Each row below holds a small network's activations on one input, seen along a few directions.
In each table, some parts of the input vary, and every possible input appears once, in random order.
A made-up example of a description, with smaller parts first: one of 8 places around a ring, together with either a single point or (one of 2 separate values, together with one of 4 places along a line) or one of 9 places around a ring.
Shared parts are said once, and a part with two or three values counts as separate values.

Other details of the inputs vary at random and push rows far along three fixed directions, the same in every table; ignore that.

A family of inputs:
r1: [ 13 -15 -12  34   2 -38 -25  26   1   4   8  -2]
r2: [-20 -29  -2 -45 -35  12  17  -2 -20   4   4  46]
r3: [ -7 -30  21 -34 -28  11   3   5 -31  16 -14  50]
r4: [ -4  -4   7 -46 -14  19  12  -4  -2  -2  -5  48]
r5: [-31  12  -7  -4   7  23   8 -19  -4  -4  -4 -32]
r6: [ 14 -18   6 -42 -46  12  29 -25 -19  46   8  35]
r7: [-18 -28 -10 -47 -22  15  33 -13 -24   6   0  48]
r8: [  6   0 -14   7  -4 -13 -10  10  11  -8  11  23]
r9: [-36 -19  17  -6   6  13 -12 -21 -27  16   3 -57]
r10: [ 13 -13   1  17  -5 -14 -17  12   1   2 -10  16]
r11: [ 13 -14 -25  42   5 -29  -5  21  -9  -3   9  -8]
r12: [  0   3 -24  15   2  -5   7  12  -2  -7   8  17]
r13: [ 12 -22  -8  48  -7 -30 -25  23   2   1   6  -3]
r14: [  1  33  34 -13  25  19 -21  -7   9  -8 -16 -35]
r15: [ 19  -5  -9   9  11 -19  -3   7  -9  -2   2  12]
r16: [-27  12  14  -9  10  15  -6 -15   3  -2   6 -28]
r17: [-30  10  13   0  -1  24  -9 -16  10  -4  -8 -24]
r18: [ 14  -9 -30  42   8 -34 -11  16 -12  -1   7  -3]
r19: [ -8  44  13  -7  33  29  -5 -18  18 -15  -1 -34]
r20: [ -1  -6 -11  18 -14  -6  -4  13  12 -10   4  20]
r21: [ 33  15  12 -27  16   6  20  15  -2 -10 -14  44]
r22: [-13  33  20 -10  18  24 -11  -3  19 -11  -2 -21]
r23: [ -1 -13 -24  44  -9 -23 -23  11  17  -3  11   8]
r24: [ 12  -2  26 -34 -13  18   4   2 -15  -1 -21  49]
r25: [  1  -6 -43  41   3 -24  -6  10   5  -4  14   1]
r26: [-18   2  24 -14   4  10 -12  -5  -6   2 -11 -37]
r27: [ -4 -37  15 -46 -23   3  20  -4 -33   9  -2  40]
r28: [ -2 -13 -29  34  -1 -33  -2   6  14  -7  16  -4]
r29: [  3 -13 -24  36  -6 -27 -16  20  15  -7  23   1]
r30: [-17   2  22 -14   8   7  -3 -13  -9  -1  -7 -38]
r31: [-67 -51 -15   9 -22   2 -16 -28 -35  28  30 -50]
r32: [ -3 -29  13 -47 -20   0  13  -9 -34  11  -5  44]
r33: [  4  -4 -15   5   1 -15   1   3  12  -7   9  18]
r34: [  2  -5 -14   5  -5 -14   9   8  10 -13  11  14]
r35: [-17   7   7  -9  15  17  -5 -16 -17   4 -14 -35]
r36: [  0  29  37 -11  24  23 -14  -1  12 -10 -14 -41]
r37: [ -3  22  32 -14  24  12  -6  -7   3  -5 -11 -29]
r38: [ -1 -10 -22  45 -10 -24 -24  11  12  -4  15  11]
r39: [ -7  -6  17 -35 -23  30  16  -1  -5  -6  -5  52]
r40: [ -2 -10 -20  47  -8 -23 -22  18  13  -3  15  10]
r41: [ 13 -10 -10   8   5 -18   7  12  -7  -4   1   6]
r42: [ 13  -2 -13  13   7 -14   3  16 -13  -2  -4  11]
r43: [-29  18  -2  -6   9  25  -3 -20  -8  -2   1 -28]
r44: [ 36   9  -4  15 -17 -11  11   3  17  33  10   3]
r45: [-19 -33   1 -44 -30  10  23  -9 -23   5  10  45]
r46: [-68 -48 -11   5 -25  -8 -25 -34 -32  29  28 -45]
r47: [ -1  29  29 -11  25  17 -10  -6  15 -10 -22 -41]
r48: [ 12 -12   0  18  -7 -14  -7  13   1  -2 -12  14]
r49: [ 13   5 -26  31  14 -21  -2  18  15  -9  16  12]
r50: [  1 -11 -36  39   2 -29  -2  14   9  -7  21  -3]
r51: [-29  14   2  -4   7  29   4 -14  -6  -5   3 -31]
r52: [84 60  8 25 13 -1 20 16 59 -5  0  4]
r53: [ 17 -10 -12   7  11 -18  -2   8  -5   2  -1  10]
r54: [ -3  30  29 -11  29  15   0 -15  12 -12 -19 -44]
r55: [-70 -53 -21   6 -21  -2 -21 -35 -36  35  25 -48]
r56: [-13   4  12 -10  18  11   1 -16  -9   2 -12 -37]
r57: [ 14 -13  -4   6   1 -22 -15  14   1   3  -5  10]
r58: [ 70  48  15 -22  -1  15  34  -1  40   8 -13  35]
r59: [ -3  32  38  -3  18  26 -13  -2  13 -13 -23 -37]
r60: [ 51  24  -9  23  -8 -15  20   2  37  17   2  -3]
r61: [-13  39  18  -8  22  26  -5 -11  28 -17 -10 -37]
r62: [  1  21  25 -14  25  10  -7 -12   7  -6 -14 -30]
r63: [ 10 -13 -32  41   6 -33   0  14  -7  -2   0  -9]
r64: [ 68  46  16 -23  -6  15  41   7  37   4 -12  31]
r65: [ 44  38   8 -25  20  13  34  21   7 -31 -25  42]
r66: [-21 -23 -14 -43 -29  19  34  -6 -33   1   0  46]
Each input here is: one of 6 places around a ring, together with either a single point or (one of 2 separate values, together with one of 5 places along a line).
- The inputs of r62 and r37 match in every part but the place on the ring of 6. If r23 is changed in the same way as r62 into r37, which row does it become? => r40
- Which other rows agree with r9 in the place on the ring of 6? List them by row number. => r11, r13, r27, r29, r31, r36, r39, r45, r51, r52
- Which other rows agree with r61 in the place on the ring of 6? List them by row number. => r5, r7, r17, r28, r47, r48, r54, r56, r60, r63

A family of inputs:
r67: [ 44  69  30 -64  45  51  35   5  -2 -32 -39  56]
r68: [-29  31  51 -22  41  34  -8 -17   7 -26 -23 -67]
r69: [-52   6  31 -10  -2  46 -11 -18 -13  -5 -12 -32]
r70: [-30   0  12  24  13 -13 -24  -2  10  -6  -4 -80]
r71: [-23 -59 -18  16 -54 -17 -15 -10 -24  42  13  21]
r72: [ 58  33   5 -45  14  25  60  26   0 -42 -32  94]
r73: [-36  16  50 -63  29  40 -15 -28 -21  -3 -24 -31]
r74: [ 61 -14 -12   9  -6 -45   8  27  19  -6  -3  50]
r75: [-40  15  -8  16  31   4 -39 -21   4  -6  19 -60]
r76: [-21 -22 -29  54 -11 -36 -31 -15   9  32  47 -66]
r77: [ 49  -1 -18  48 -21 -35  -7  33  25   9  16  44]
r78: [ 63   6 -33  42  -3 -38  20  31  11  13  14  31]
r79: [ 58  12  -2  33  16 -41  -7  28  37  -3   7  -2]
r80: [-43 -96 -35 -36 -75 -22  16 -30 -53  54  31  54]
r81: [-49 -72   1 -58 -78  20  21  -9 -56  29  -5  70]
r82: [ 26  43 -15  18  25  -8  11  22  51 -38   6   3]
r83: [-36   9  42 -71  -4  63  -5 -23 -33   4 -23  29]
r84: [-16 -29 -46  69  -8 -38 -15   9 -11  12  15 -57]
r85: [-43  30  18  -4  33  36  -7 -24  16 -23   5 -66]
r86: [ 60  24 -25  43  14 -25  12  16  23  -2  -7   9]
- What is each input in this table made of? => one of 4 separate values, together with one of 5 places along a line
- The inputs of r71 and r83 match in every part but the place on the line of 5. If r80 is changed in the same way as r71 into r83, which row does it become? => r75
- Which other rows does r76 become when the choice among 4 separate values takes its other values? List them by row number. => r77, r78, r79

A family of inputs:
r87: [ 10   9   0  36   7 -11 -19  13  26 -15 -10  -9]
r88: [-18 -83 -29  10 -50 -49 -12   6 -26  21  18  43]
r89: [ 42  16 -13  30   5 -23  14  16  17   5   6 -15]
r90: [-51  13  25  30  28  19 -47  -9  -5 -11  -1 -80]
r91: [  1  32  15   4  34  16 -10 -22   5   4 -12 -53]
r92: [-32 -64 -18  -2 -29 -25   2 -10 -40  20  -1   5]
r93: [ 27  50  20 -28  31  24  13  -9   7  -8 -22  -2]
r94: [-64 -16 -20 -72 -20  51  44 -19 -30 -20  16  69]
r95: [-33 -31  17 -43 -35  30   0 -32 -39  38  -5  22]
r96: [  2  14  16 -40  -5  38  13 -15 -19  14 -21  17]
r97: [ 27   5 -12  29  19 -34 -20  41  17 -34  10  27]
r98: [ 25 -18 -31  27  -2 -44   4  25   2 -11  -5  24]
r99: [ 27  -8  -6  18  -6 -29   9   4  14  15  17 -10]
r100: [  6  43  25 -19  34  36   4  15  -2 -36 -28   5]
r101: [-36  12  17  14  25  -2 -31 -22  13  -1  -6 -94]
r102: [-40  12  15  32  18  16 -29 -21   3   0 -18 -89]
r103: [ 34 -30 -18  13 -38 -37   7  17   7  23  25  35]
r104: [-18 -59 -16  12 -63 -18  -2  -4 -30  50  25   5]
r105: [-34 -61 -11  -7 -39 -25 -15  -6 -23  23  10   9]
r106: [ 57   2 -20  29  -3 -45  13  27  29   4  18  13]
r107: [ 39  13 -18  22  19 -34  -8  14  21   0   8   7]
r108: [-14  31  19  28   8  23 -11 -19   9  21  -3 -93]
r109: [ 30  52  33 -55  43  36  29  18   1 -48 -34  42]
r110: [ 39  -8 -21  31  13 -49  -2  27  28 -22   0  24]
r111: [-17  -8  36 -90   2  34  24  -4 -35 -15 -16  47]
r112: [ 42  48  34 -29   5  43  38  -1  17  -5 -25  16]
r113: [ 52   7 -14  50 -13 -29   5  28  31   6  12  21]
r114: [-42   1  21  13   9  10 -44 -39  -1  28  11 -84]
r115: [  1  32 -57  35  10  -2  12  -5  40 -18  33  12]
r116: [  6   2  -2  21  36 -24 -18  21   8 -28   5 -12]
r117: [-11  -4  15 -36 -12  34  11 -23 -29  21 -17  15]
r118: [-38 -23 -52   3 -48   6  34 -24  -3  20  49  15]
r119: [ 14  -1  32 -78 -24  39  55 -18 -25  17 -18  41]
r120: [  9  37  28 -26  44  25   9   8  -3 -40 -24   2]
r121: [-42   5  18  10   8   9 -44 -36  -2  29  11 -86]
r122: [ 33   2 -21  43  -2 -35 -11  35  28 -17  -6  29]
r123: [ 31   0 -28  46   5 -31  -4  33  18 -17 -12  17]
r124: [ 39  12   1  30  -2 -22  -2  12  34   7  15  -7]
r125: [  6  39  28 -17  36  37   4  12  -1 -38 -29   7]
r126: [  1  10  -1  32  19  -9 -27  29   8 -24   1  -6]
r127: [-72 -36  16 -14  -7  11 -32 -58 -38  49  12 -86]
r128: [-55 -25 -30 -59 -42  34  46 -27 -15  -8  12  62]
r129: [ 27  46  46 -54  36  38  13  15  18 -46 -24  50]
r130: [-12 -67 -36  17 -52 -36 -14   3 -38  44  22  45]
- The inputs of r106 and r111 match in every part but one. If r103 is changed in the same way as r106 into r111, which row does it become? => r97
- The inputs of r92 and r119 match in every part but one. If r87 is changed in the same way as r92 into r119, which row does it become? => r113
- What is each input in this table made of? => one of 4 places along a line, together with either a single point or (one of 2 separate values, together with one of 5 places around a ring)
- Which other rows does r109 become when the place on the line of 4 takes its other values? List them by row number. => r89, r93, r98
- Which other rows does r128 become when the place on the line of 4 takes its other values? List them by row number. => r94, r115, r118
